A small network was shown many inputs. Here are its activations along a few directions, one row for each input.
In each table, some parts of the input vary, and every possible input appears once, in random order.
Descriptions start from the smaller parts, as in this example, which fits no table here: one of 5 places around a ring, together with either a single point or (one of 2 separate values, together with one of 4 places along a line) or one of 9 places around a ring.
Shared parts are said once, and a part with two or three values counts as separate values.

Other details of the inputs shift rows strongly along three fixed directions, in all tables alike. That doesn't count.

Rows:
R1: [ -4  29  15 -16   8 -15   4  -4  -3 -14  -2 -18]
R2: [ 17 -14 -26   0  40  -2  21  -6  -7  18  26  -3]
R3: [-34 -10  13  -3  -6   3  -7   9  -1  -1 -20   5]
R4: [ 15   0  14  17 -22  -7 -15   0  -6  12   8  24]
R5: [-30  11   0  -2   6   6  -9  20   1   1 -13   0]
R6: [-16   2  23   8 -15   4  -6  14   5   3 -21   1]
R7: [-13 -46 -28   8   9  15   2   6   9   2   5  17]
R8: [-20  19  16  -8 -18   0 -23  16 -12  -8 -17  10]
R9: [ -2 -24 -37  -8   7  10  -6  16  11   0   8  15]
R10: [ -2  16  29  -9   2 -17  13 -11   0  -5  -6 -16]
R11: [ 11 -15   2   0 -29   1 -18   3   8 -11   3  23]
R12: [ 15  15   4  10 -21   0 -18   8 -11   0   6  30]
R13: [-20 -21 -16 -15  19  10  27 -20  10  -2 -17 -38]
R14: [ 12   1 -15   5  -8   5 -10  15   5   4   5  21]
R15: [  4 -17 -25  -4  -3  11 -12  16   6  -4   5  15]
R16: [-24  -9  -2  10 -11  23   5   3  11  11 -33 -17]
R17: [ 21  10  -6   9 -14  -1 -20  16   1  10   8  19]
R18: [-15 -37 -28   9   9  11   4   9  15  10   9  17]
R19: [ 29   3  16   1  -7 -17   8 -25  -9  -5  21  14]
R20: [ 20   0  15  24 -26  -3 -20   2  -5   5   7  24]
R21: [ -4  22  16 -15   5 -10  -2  -6 -13 -20  -3 -11]
R22: [  4 -13  -2  10 -10   2  -4   3   7   8   7  23]
R23: [  4  29   4  -9 -14   2   1 -16  -6 -14 -11 -26]
R24: [-36  -2  -8 -11  10  10  -9  23   2   2 -17  -1]
R25: [ 38  21  -6  -4 -16   1   4 -26  -6  -9   9  -9]
R26: [  7  30  23  -7  13 -11   4   2  -9   2  -4 -23]
R27: [  1 -17  -4  17 -14   4  -9   1   2  -6   7  22]
R28: [-16  13  15   7 -37  11 -11  -4   5  -6 -29 -12]
R29: [ -4 -20 -33  14  11  14  -3  14   1   1  10  15]
R30: [-25  -5 -14 -10  43   0  25   0  -6   3   2 -22]
R31: [ 38   6   3   3 -14  -3   8 -33   2   3   9 -13]
R32: [-19  -2  14  -7  18 -11  19 -14  -5  -3  -1 -16]
R33: [ 17 -14 -26   6  40   1  19  -4  -6  12  24  -6]
R34: [-25  -1  17   9   2   1  -4  16   3  19 -15  -3]
R35: [ -3  20  14  -2  18  -6  10  -3 -14  -7  -3 -14]
R36: [ 33  13 -11 -18 -18  -1  -3 -28  -5 -19  10 -11]
R37: [-33  -8  11  -7  -6   2 -10  12   6  -1 -18   3]
R38: [ 32  -2   6   0   2 -18   8 -17   3   5  23   1]
R39: [ 14 -15   1  16 -12   3  -9   9   7  13   5  14]
R40: [ 28   2  12  -4 -11 -16   4 -21   2 -17  20   3]
R41: [ 23   0 -15  -9  15  -6  11  -9   1 -11  23  -3]
R42: [-12  30  21   6 -10  -2 -23  22  -7  12 -16   4]
R43: [-18   9   5   4   2  11  -6  25   0   5 -20  -4]
R44: [ -3 -27 -16  -3 -11   2  -8   6  14  -2   3  18]
R45: [ 21 -13   1   6  11  -7  17 -21  -3  -4  20   5]
R46: [ 10  33  11  -4  -7   2   1 -11  -9   3 -13 -32]
R47: [-19  -2 -11 -12  47   1  26   3  -1  11   0 -21]
R48: [-16  -1  10 -12  17 -13  20  -9   6  -6  -2 -23]
Description of these inputs: one of 2 separate values, together with one of 4 places along a line, together with either a single point or one of 5 places around a ring.
Changing only the choice among 2 separate values turns R12 into R19. The same change can be made to R23. Which row results?
Answer: R28
Changing only the choice among 2 separate values turns R34 into R42. The same change can be made to R37. Which row results?
Answer: R24
Which other rows agree with R1 in the choice among 2 separate values and the place on the line of 4? List them by row number.
Answer: R5, R23, R29, R30, R41
Which other rows does R5 become when the choice among 2 separate values takes its other values? List them by row number.
Answer: R18
Which other rows does R30 become when the choice among 2 separate values takes its other values? List them by row number.
Answer: R32
Which other rows does R15 become when the place on the line of 4 takes its other values? List them by row number.
Answer: R26, R41, R43
